Each row below holds a small network's activations on one input, seen along a few directions.
In each table, some parts of the input vary, and every possible input appears once, in random order.
A made-up example of a description, with smaller parts first: one of 6 places along a line, together with either a single point or (one of 2 separate values, together with one of 5 places around a ring) or one of 11 places along a line.
Shared parts are said once, and a part with two or three values counts as separate values.
(in the rows, 128 means zero)

Other details of the inputs shift rows strongly along two fixed directions, in all tables alike. That doesn't count.

Table:
x1: [117 141 114 102 134 132 137 184 102 136 141 154]
x2: [201 139  65 173  75  82 182 110 153 199 108  93]
x3: [116 131 114 110 129 135 146 182  99 127 136 137]
x4: [ 63  95 191 102 190 158  87  90 110  45 138 149]
x5: [125 167 126  97 172 140 118 185 105 111 148 152]
x6: [154  77 121 169  81 141 127  14 189 161 132  89]
x7: [ 73  89 194  88 156 177  90 110 142  84 184 141]
x8: [123 172 129  99 183 153 115 176 108 102 141 159]
x9: [142  77 120 163 106 139 142  36 180 144 127  93]
x10: [110  60 168 159  78 106 133  29 173 167 114  97]
x11: [111  57 147 146  83 142 110  48 185 162 154  99]
x12: [108  80 168 139 145 140 104  57 153 114 107 109]
x13: [131 180  91 117 166 139 133 204  81 101 124 149]
x14: [220 183  30 169  55  84 164 129 139 227  89 111]
x15: [123 149 134 124 110  93 133 164 106 128 107 139]
x16: [205 158  55 174  66  96 175 112 142 186  99 103]
x17: [132  83 156 156  97 120 114  12 161 134 113 100]
x18: [ 60  68 186  96 192 185  73  91 144  54 184 144]
x19: [164 149 107 141  71  77 151 147 137 184  80 105]
x20: [129 183  95 109 133 121 138 243  78 115 133 148]
x21: [146 141 138 135 137  99 128 143 125 132 101 124]
x22: [124 142 136 116 123 103 144 170 111 135  94 134]
x23: [149 126 108 150  81 111 155 134 146 156 128 106]
x24: [106  93 184 136 143 147  90  62 146  87 120 117]
x25: [139 139  95 136 103 112 170 171 113 150 122 123]
x26: [ 69  75 203 119 173 142  84  66 137  65 149 132]
x27: [101 161 133  87 157 145 131 199 100 120 147 157]
x28: [121 165 109 107 175 145 117 183  95 102 139 166]
x29: [148 195 112 105 157 145 123 186  90 113 136 158]
x30: [131 164 111 113 169 132 127 205  91  98 142 151]
Description of these inputs: one of 5 places along a line, together with either one of 2 separate values or one of 4 places along a line.
- Changing only the place on the line of 5 turns x6 into x3. The same change can be made to x16. Which row results? => x25
- Which other rows agree with x4 in the place on the line of 5? List them by row number. => x8, x9, x12, x13, x28
- Which other rows does x22 become when the place on the line of 5 takes its other values? List them by row number. => x12, x19, x21, x24

Table:
x31: [ 51  22 219 124 182 172  89  54 191  83 195 103]
x32: [ 77  76 166 145 151 146  94  71 154 121 137 117]
x33: [ 64 111 187 101 176 173 123 172 114  48 148 129]
x34: [134 154 124 103 140 110 140 214  90 102  86 133]
x35: [107 119 142 117 142 106 111 109 116  67 123 142]
x36: [101 108 133 122 177 137 119 137 128 137 163 130]
x37: [205 174  87 165  74  97 132  97 136 186  74 105]
x38: [ 99 130 142 129 138 129 129 117 125  72 147 130]
x39: [102 101 162 117 158 112  98 140 132 104 118 128]
x40: [120  91 174 137 143 130  79  62 146  72 135 118]
x41: [163 109 119 155 100 176 109  50 186 152 155 121]
x42: [ 72  44 172 109 178 196  85  32 165 106 180 140]
x43: [145 100 124 165  86  84 148  63 127 158  95 111]
x44: [112  69 160 132 135 124 104  24 168 147 101 118]
x45: [127 133 127 109 174 166  88 152 111  65 180 153]
x46: [140 107 115 157  95  90 126 107 151 175  96  93]
x47: [135 155  95  99 144 148 145 233  93 113 143 140]
x48: [155 131 110 122  38  90 155 130 153 234 140 101]
x49: [139 112 114 124  35 128 139 111 171 213 154 123]
x50: [ 46  43 216 117 183 188  89  16 173  81 160 126]
x51: [177 127 115 149 106 140 124  75 166 171 141 100]
x52: [ 97 112 132 102 158 178 128 181  90  75 166 160]
x53: [145 136  86 118 114 159 156 191 130 138 139 129]
x54: [ 96 131 113 106 153 169 114 152 118  56 178 169]
x55: [170 141  81 164  54 101 168 139 146 188  76  82]
x56: [175 114  85 165  89 143 118  80 175 153 153 111]
x57: [106 164 158  75 107  92 112 209  86 126 115 163]
x58: [141 158 126 134 157  71 144 167 108 152  88 140]
x59: [111 116 163 133  49 103 139  99 163 191 133 104]
x60: [ 90  76 135 133 134 174 127  81 135  98 183 147]
x61: [190 143  94 145 100 142 121  95 152 173 137 117]
x62: [124 138 138 124 136  89 132 130 116  79 107 142]
x63: [115 118 137 127 134 142 158 155 115 107 142 129]
x64: [124 168  80 118 168 144 133 214 100 136 150 170]
x65: [103 103 175 119 163 108 111 145 138 100 114 126]
x66: [ 99 169 149  83 103 106 107 209  78 127 116 160]
x67: [ 79 134 151 107 171 143  94 191 109  73 138 146]
x68: [166 156  80 175  70  78 192 120 117 189 100 105]
x69: [130 120 166 118  56  69 136 114 151 187 102 117]
x70: [147 204  78  91 163 171 131 199  90 118 132 176]
x71: [169 143 132 169  95 130 131  69 166 159 112  97]
x72: [138 189 143  93 176 118 125 174  88  98  82 159]
x73: [126 173 130 114 156  85 157 201  58  87  98 168]
x74: [211 175 110 160  85  76 146 103 149 181  67 109]
x75: [127 161  85 109 153 142 131 234 110 123 152 157]
x76: [141  97 129 157 121  84 125  78 152 184  94 110]
x77: [122 152 140 114 171 139  81 159  85  49 131 149]
x78: [167 145  89 170  80  78 169 138 156 206 101  82]
x79: [ 88 121 157 111 177 144 143 155  94  72 169 154]
x80: [ 81 117 165 118 156 163 138 169  98  64 138 143]
x81: [125 155 122 110 137 110 146 210  67  90  89 156]
x82: [159  99 119 153  88 121 175 109 173 179 123  75]
x83: [150 104 100 146 108 108 144 126 162 191 139  88]
x84: [136 212 114  99 168 137 138 192  84 111 104 152]
x85: [121 156 104 116 153 126 157 189  69 107 156 152]
x86: [173 128  89 161  60  95 161 126 140 188  70  81]
x87: [106 173 139  97 168 164 101 151  94  83 112 153]
x88: [190 170  88 141  94  83 144  91 133 197  58 107]
x89: [115  66 137 128 139 151 121  37 175 166 148 107]
x90: [183 137 126 160 104 129 134  72 171 168 133  97]
x91: [ 99 122 129  98 179 154 105 195 113  94 175 150]
x92: [146 105 119 142 126 123 149  63 172 186 126 107]
x93: [133 106 115 174  78 112 148  70 132 155 111 108]
x94: [125 143 113  97 154 146 148 221 100 111 143 127]
x95: [ 84  41 199 128 169 191  66  28 173  54 209 105]
x96: [139 145 101 139  99 113 151 174  86 130  81 132]
x97: [ 44  26 213 138 151 170  85  12 131  56 160 126]
x98: [112 101 148 108 160 188  93  67 144 115 163 133]
x99: [ 98  78 186 117 168 129 108  52 155 114 105 134]
x100: [147 116 145 161 100 149  98  48 168 133 117 108]
x101: [137 116 111 164 109  90 127  90 139 188  95 104]
x102: [ 99 187 138  82 101 116 116 233  81 123 121 163]
x103: [186 153  76 140 101 119 155  88 148 212 111  97]
x104: [145 109 109 157  94 101 153  65 170 144 144  97]
x105: [151 109  91 151  89 107 149  80 157 154 148  98]
x106: [141 145 131 129 119  95 165 180  96 116  80 140]
x107: [183 164  84 150  87 101 138  82 133 199  61 104]
x108: [149  91 150 150  89  99 155  99 166 156  81  84]
x109: [179 130  69 158  67 107 189 143 128 199 111  97]
x110: [131 155 114  90  81 117 133 191 111 176 155 148]
x111: [137 148  80 116 123 163 157 214  95 115 139 163]
x112: [139 181  71 103 146 124 137 203  82  91 153 168]
x113: [ 55  21 191 128 154 190  98  24 145  70 207 130]
x114: [125 176 105  96 172 116 122 185  75 117  85 168]
x115: [164 147  77 153  90 102 149  93 146 202  72 112]
x116: [107 108 171 115 166 168 112  61 157 111 154 117]
x117: [126 142 111 139 105 134 149 174  97 115 100 134]
x118: [126 175 107 142 149  99 151 182 108 155 116 132]
x119: [ 86 148 132 106 156 139 105 159  95  39 140 159]
x120: [120 178 140 117 175 139 109 187  91  48 149 148]
x121: [151 146 150 133 149 101 111 130 122  83 110 135]
x122: [132  88 148 165 103 142  88  38 173 109 138  97]
x123: [149 109 113 165 119 101 153  92 168 204 133  95]
x124: [ 85 149 176  76 129 131 120 197 110 114 173 155]
x125: [ 87  46 211 133 176 183  74  28 181  50 202 109]
x126: [121 170 104 115 140 106 120 174  77  73 111 156]
x127: [156 189 137 107 162 122 101 176  91  86  99 164]
x128: [129 162  87 115 170 125 130 203  93 146 148 158]
x129: [144 153  72 110 145 152 139 155 124 156 131 163]
- Changing only one part turns x78 into x46. The same change can be made to x59. Which row results? => x66
- Changing only one part turns x82 into x108. The same change can be made to x79. Which row results? => x73
- Changing only one part turns x39 into x75. The same change can be made to x81. Which row results? => x111
- Describe the family of inputs behind these rows. => one of 9 places along a line, together with either a single point or one of 10 places around a ring
- Which other rows does x93 become when the place on the ring of 10 takes its other values? List them by row number. => x32, x55, x67, x87, x100, x115, x117, x119, x122
- A walk changes only the place on the line of 9. It starts at x56 and steps to x45. List the rest of the walk in order. => x95, x125, x120, x122, x77, x40, x121

Table:
x130: [117  84 164 145 103 122 113  64 165 143 117 105]
x131: [162 112  89 168  83 128 159  82 156 172 119 104]
x132: [135 134 137 128 135 132 110 111 135 116 117 132]
x133: [150  97 122 167  76  90 145  73 151 176 101  98]
x134: [116  75 159 152 125 139 113  32 155 111 136 111]
x135: [114 145 128 102 134 130 125 182 108 125 143 147]
x136: [147 165  91 126 148  94 160 192 108 171 101 130]
x137: [ 47  98 215  76 215 213  58 121 110  19 193 163]
x138: [125 157 113 111 147 149 114 166 111 115 145 149]
x139: [112 155 136 114 142 109 129 165  95 102 103 142]
x140: [122 147 143 103 135 123 118 171 111 117 121 142]
x141: [163 188  86 130 128  99 141 167  91 132  88 135]
x142: [128 114 125 129 174 140 126 116 135 136 129 125]
x143: [119  70 154 155 102 124 130  78 164 122 144  97]
x144: [112 136 117 106 131 133 132 181 106 122 145 146]
x145: [118 157 138 102 137 128 123 181 109 121 136 148]
x146: [171 156 107 138  97 109 140 103 145 172 110 119]
x147: [146 158  85 126 104 107 173 192 101 146 112 136]
x148: [123  87 127 140 112 154 117  66 168 141 158 117]
x149: [132 123 125 142 131 138 134 115 134  99 142 114]
- Describe the family of inputs behind these rows. => one of 2 separate values, together with either a single point or one of 9 places around a ring
- Changing only the choice among 2 separate values turns x140 into x146. The same change can be made to x133. Which row results? => x134
